A small network was shown many inputs. Here are its activations along a few directions, one row for each input.
In each table, some parts of the input vary, and every possible input appears once, in random order.
Descriptions start from the smaller parts, as in this example, which fits no table here: one of 8 places around a ring, together with either a single point or one of 11 places along a line or (one of 3 separate values, together with one of 4 places along a line).
Shared parts are said once, and a part with two or three values counts as separate values.
In the rows, 100 means zero.

Other details of the inputs shift rows strongly along three fixed directions, in all tables alike. That doesn't count.

Table:
x1: 79 165 115 104 95 85 56 32 164 83 76 30 63
x2: 85 74 88 110 126 114 134 114 58 107 108 84 117
x3: 55 69 74 98 129 99 134 115 74 105 111 81 123
x4: 163 116 134 81 78 123 75 97 163 118 92 106 46
x5: 98 70 155 69 53 96 69 77 107 98 115 173 76
x6: 145 122 54 127 118 124 153 130 70 102 78 56 100
x7: 128 60 102 103 87 120 119 125 86 102 94 118 79
x8: 66 115 85 68 99 75 79 60 104 119 107 80 99
x9: 78 143 57 138 136 95 120 91 77 77 86 39 124
x10: 104 100 89 95 109 99 118 125 103 94 121 139 119
x11: 14 118 129 126 110 83 45 44 116 83 114 34 92
x12: 121 43 49 107 111 104 142 169 48 71 112 175 162
x13: 125 79 71 81 87 97 101 112 70 101 86 119 104
x14: 148 100 172 99 66 110 120 122 125 140 69 156 62
x15: 126 120 100 102 117 108 96 114 132 114 103 77 70
x16: 90 80 132 87 77 116 81 97 91 113 111 100 81
x17: 63 112 112 100 121 84 64 69 101 96 130 105 123
x18: 118 119 95 136 109 113 96 127 107 78 105 81 103
x19: 49 63 81 36 82 60 72 47 82 112 118 128 140
x20: 151 96 83 125 107 124 97 133 117 99 88 89 74
x21: 161 142 94 146 133 138 113 128 123 108 85 42 61
x22: 73 97 95 128 132 66 97 106 109 120 92 97 143
x23: 81 90 55 102 105 90 105 104 56 96 102 67 133
x24: 53 142 91 120 98 78 61 56 105 81 100 39 104
x25: 133 161 109 145 107 89 114 102 137 121 41 46 72
x26: 53 67 107 80 101 91 87 64 110 107 108 86 104
x27: 149 84 176 47 38 126 104 103 130 104 97 193 58
x28: 113 78 81 126 126 125 177 155 44 79 99 118 133
x29: 151 105 146 65 64 113 80 99 147 98 105 167 75
x30: 147 130 65 142 95 115 129 124 104 71 65 74 80
x31: 79 87 64 68 100 76 136 113 55 88 111 146 147
x32: 10 67 119 62 102 67 85 63 81 96 137 139 134
x33: 89 86 119 79 81 94 43 80 106 120 134 117 98
Description of these inputs: one of 3 separate values, together with either a single point or (one of 2 separate values, together with one of 5 places around a ring).
Which other rows does x5 become when the place on the ring of 5 takes its other values? List them by row number. -> x11, x27, x28, x32
Which other rows does x13 become when the choice among 2 separate values takes its other values? List them by row number. -> x30
Which other rows agree with x18 in the choice among 3 separate values? List them by row number. -> x4, x10, x12, x15, x17, x20, x21, x22, x29, x33
Which other rows does x8 become when the choice among 3 separate values takes its other values? List them by row number. -> x3, x15
